Each row below holds a small network's activations on one input, seen along a few directions.
In each table, some parts of the input vary, and every possible input appears once, in random order.
Descriptions start from the smaller parts, as in this example, which fits no table here: values(2) and (point or ring(11) or (line(4) and ring(8))).
Shared parts are said once, and a part with two or three values counts as separate values.
In the rows, zero is written as 128.

Other details of the inputs vary at random and push rows far along three fixed directions, the same in every table; ignore that.

Table:
R1: [ 79 105 144 223 116 142  56 113 101 151 145 165 141]
R2: [106  92 134 221 119 118  75  94 114 116 128 173 131]
R3: [131 123 130 128 133 188 210 153 100 158 192  78  92]
R4: [165 108 139 143 138 178 225 135 118 130 179  97  82]
R5: [122 105 126 119 138 200 208 149 113 153 181  90  91]
R6: [141 120 138  62  81  89 142 103 165 113 116 151 194]
R7: [107 130 136  66  90 105 120 117 153 138 141 135 181]
R8: [111 119 134  75 102 131 115 127 155 136 132 133 162]
R9: [162 107 126 147 143 168 220 141 105 132 177  83  72]
R10: [115 108 142 233 119 131  78  95  93 125 125 172 108]
R11: [164 103 133 127 143 176 228 128 118 127 172  97  96]
R12: [146 207 113  98 190 106  92 170 108 125  43  97  91]
R13: [137 199  88 103 202  89  81 170 112 124  51 100  87]
R14: [113  90 139 220 118 118  74 100 113 118 131 172 130]
R15: [155 104 124 140 146 157 220 137 111 133 171  91  81]
R16: [139 131 139  82  90  97 124 118 165 107 112 152 181]
R17: [143 123 116  76  89  89 138 111 166 112 133 137 174]
R18: [103 120 133  71  90 123 124 118 153 138 133 135 160]
R19: [140 123 119  80  92  87 127 115 176 107 131 143 178]
R20: [ 70 106 136 238 113 160  63 112  86 153 139 162  99]
R21: [ 70 105 138 243 116 163  61 119  94 150 141 167 102]
R22: [137 116 114  64  93  84 129 104 178 103 125 145 194]
R23: [143 207 107 105 212 116  94 174 106 121  38  95  87]
R24: [131 121 133 137 138 194 209 160 108 157 194  80  91]
R25: [144 109 119  76  95  92 134 110 172 110 134 140 184]
R26: [113  99 144 211 106 124  82 101 115 124 119 181 149]
R27: [146 208 111 105 216 103  86 166 100 122  41  98  69]
R28: [152 117 142  72 104 101 136 104 165 109 123 143 174]
R29: [109 131 134  74 104 117 113 122 152 133 138 134 180]
R30: [144 201 109 101 203  94  78 173 125 114  52  95  80]
Description of these inputs: ring(5) and (values(2) or line(4)).
Changing only the ring(5) part turns R1 into R29. The same change can be made to R28. Which row results?
Answer: R11
Which other rows agree with R30 in the ring(5) part? List them by row number.
Answer: R4, R16, R19, R21, R24
Change only the values(2) part in R1. List by row number the other rows that result.
Answer: R8
A walk changes only the ring(5) part. It starts at R16 and steps to R26. List the rest of the walk in order.
Answer: R23, R6, R12
